Each row below holds a small network's activations on one input, seen along a few directions.
In each table, some parts of the input vary, and every possible input appears once, in random order.
A made-up example of a description, with smaller parts first: one of 3 separate values, together with either a single point or one of 9 places around a ring or (one of 4 places along a line, together with one of 5 places around a ring).
Shared parts are said once, and a part with two or three values counts as separate values.

Other details of the inputs vary at random and push rows far along two fixed directions, the same in every table; ignore that.
To show where, the next rows are all for the same input, with only those details redrawn:
[ -7 -56 -28 -25 -40  -1 -13  37  29  -2  -9  -9 -10   7]
[ 26  16 -17 -10 -66   5 -12  41 -10  -1   6   1   7 -14]
[ -4   8  13  21  35 -16  10 -18   5  16 -13  14 -15   7]
[ 18  36   6  17  -8  -6   2   4 -14  12   0  13  -1  -8]
[ 18 -11 -26 -21 -72   7 -17  49   3  -5   3  -5   3  -9]
[-23 -25  12  19  60 -21  12 -27  25  17 -22  10 -24  20]
[ 38  66   5  16 -40   1  -2  18 -32   9   9  13  10 -21]

Table:
R1: [ 19  59  10  12  -4  10  -2   4 -34  -3   3   8  10 -20]
R2: [ -9 -32 -18 -30 -34  21  -9  30   2 -14   4 -14  11  -3]
R3: [ 13  42  12  11 -12  -9   2  -3 -22   5  -1   7   0 -10]
R4: [-28 -22   9   9  65  -8   1 -35  18   7 -27   8 -23  11]
R5: [ 20   7 -12 -11 -60   3  -8  32 -19  -2  11   4  11  -6]
R6: [-29 -15  23   6  58   6  12 -27  26   4  -5  -6   1  16]
R7: [-33 -20  20   6  67   0  11 -30  21   6 -12  -3  -5  17]
R8: [ 15  36  18  15  -2 -12   6  -7 -13  17   7  14  -3  -1]
R9: [-11  -4  16  10  42  10  10 -25  -5  -2   1  -4   2  11]
R10: [  0 -11  13  15  30 -19   9 -20   7  11   9  14 -18  30]
R11: [ 10  34   9   9  -9   0  -1 -11 -31  -1  -2  11   3 -11]
R12: [-16 -14  13   8  56   6   9 -32  -2   0  -7  -2  -8  12]
R13: [-17 -71 -21 -30 -12  13 -11  15  11 -21  -8 -19  -6  12]
R14: [ 15  29  11  11   8   8  -3 -22 -32  -2  -3   8  -1 -10]
R15: [-20 -51 -23 -33 -11  16 -14  30  27 -13  -9 -18  -3   5]
R16: [  5  38  15   8  -1  17   7  -2 -26  -3  13   1  21  -9]
R17: [-29 -30   7  13  53 -22   8 -27  26   7 -25   7 -27  18]
R18: [-24 -12  -5   3  67  -1  21 -54   5   2  -2 -12  -2  10]
R19: [  4  26  12   8   9   7   5  -9 -31  -5   2   8   9 -10]
R20: [-25 -22  11   6  49  -5   5 -35   2   4 -20   9 -14   8]
R21: [ 20  36  14  15 -14 -12   9   2 -17  11  22  21   0   4]
R22: [ 26   4 -10  -8 -55   1 -13  26 -17  -4  17   1   4   5]
R23: [ 21  34  15  10 -12 -12   9   4  -8  16  17  14  -6  -1]
R24: [ 32  88   7   0 -24  14  13  -5 -19  -2  25  -4  44 -28]
R25: [-13 -37 -13 -27 -32  26  -5  26  16 -15  12 -18  18   4]
R26: [ 11  50  15   8  -1  19   2   4  -9  -4  14   1  20 -11]
R27: [ -4  -3  10  13  32  -6   2 -34 -13  -1 -13   4 -14   9]
R28: [ 17  55  -3  -1   4   7  19  -6   9  -5  16   0  29 -17]
R29: [ 25  37  -4  39  18 -29 -10 -11   0 -11  26 -17  19 -44]
R30: [ -9 -38 -20 -33 -35  14 -15  32   7 -15  -5 -18   4  -3]
R31: [ 13  14  12  17  13  -8   3 -17 -19   8   1  10  -5  10]
R32: [-25 -71 -13 -27  -3  23  -4  10  30 -16   4 -25   3  20]
R33: [ 28  47 -10  42 -13 -21  -8   4 -12 -12  26 -15  22 -47]
R34: [-29 -23  14   5  62  -9   2 -39  14   9 -26   6 -20  10]
R35: [-16 -77 -24 -24 -20  -5 -11  13  22 -15 -12 -15 -16  21]
R36: [  7 -30 -27 -22 -58   4 -14  45  14  -4  -2  -8  -2  -2]
R37: [  6  47  -4  -5  -1  10  14 -19 -16  -1  16  -7  27 -17]
R38: [ -4   2  15  12  29 -15   8 -17   3  18 -10  11 -10   8]
R39: [ 14  44   9   7 -13   0  -5  -7 -26   3  -4   7   2 -15]
R40: [-17 -57 -30 -29 -30   3 -19  25  26 -12 -19 -12 -13   5]
R41: [-25  -6  15   9  58   3  10 -19  17   2  -9   0  -4  12]
R42: [ 26  54  11  20 -19  -7   4   4 -19  11  10  17  -1 -10]
R43: [-25 -27  11  12  45 -20  11 -31   9   6 -17  12 -17  18]
R44: [ 13  15  -8 -23 -42  24 -13  31 -13  -7   8 -11  17 -17]
R45: [  0 -48 -22 -23 -43  -6  -5  40  35  -1   7  -3 -16  11]
R46: [-12 -58 -18 -23 -35  -7  -8  25  21  -2   3  -2  -7  18]
Q: What do these inputs look like to the network?
A: either one of 2 separate values or (one of 4 places along a line, together with either a single point or one of 10 places along a line)
Q: Change only the place on the line of 10 in R26. List by row number the other rows that result.
A: R1, R4, R15, R17, R36, R40, R41, R42, R45
Q: Change only the place on the line of 10 in R35. List by row number the other rows that result.
A: R9, R10, R12, R13, R14, R22, R27, R31, R32

Table:
R47: [-19 -17   9   1  35  -2   9 -24   9   0  -7  -1   0  12]
R48: [  2  28  17  27  50  -6   9 -31 -10   3  -1   6   1  -5]
R49: [-10 -24  -6 -12   0   4  -1  -1   9  -6   2 -11   4   5]
R50: [ 12  59  23  35  40  -2  11 -35 -29   8   4   9   7 -15]
R51: [-17 -12   5  -6  29   9   6 -10  10   5 -12  -2  -7  10]
R52: [-9 -9 -1 -9  5  6  1  0 -2 -4 -5 -5  6 -2]
R53: [  7  34  23  26  22 -11   2 -15 -16  12  -5  16  -8  -2]
R54: [-12 -20  -3 -15   0   8   0   2  10  -7   0  -5   0  10]
R55: [-18 -55 -11 -13  -3  -8  -9  11  26  -1 -16  -4 -19  14]
R56: [-15 -34  -6  -5  15   0   0  -8  18  -5   0 -13  -4   8]
R57: [-23 -45  -2 -17  22   8   3  -5  29   2 -11  -6  -7  22]
R58: [ -2 -21  -8  -6   0   1  -4   4  12  -9   6 -12   4   3]
R59: [ 28   7 -23 -18 -76   4 -11  41 -15  -5  14   1   7  -9]
R60: [ 17   8 -21 -18 -57   4 -10  39   8  -8  20 -12  18 -20]
R61: [ 28   8 -20 -16 -79   7 -11  44 -15  -5  15   0   7 -11]
R62: [ 40  54   0   5 -69   8 -10  37 -37   0  22   8  15 -18]
R63: [  7  24   0   2  -8   9  -1  -1 -20  -4   6  -2  12 -13]
R64: [  3  16  18  22  23 -12  10 -15  -7  12   0  16 -10   7]
R65: [  7  42  26  33  40 -17  10 -34 -18  17  -9  22 -13  -1]
R66: [-16 -54 -17 -16  -2 -12  -8   5  26   1 -17  -2 -20  15]
R67: [ 13  59  16  14   5  11   6 -11 -33   0   7  12  11 -14]
R68: [-22 -47 -19 -12   8  -9  -3   9  44  -5 -11 -15  -4   4]
Q: The inputs of R54 and R67 match in every part but one. If R60 is changed in the same way as R54 into R67, which row does it become?
A: R68
Q: What do these inputs look like to the network?
A: one of 2 separate values, together with either a single point or one of 4 places along a line or one of 6 places along a line
Q: Change only the choice among 2 separate values in R63. List by row number the other rows that result.
A: R49
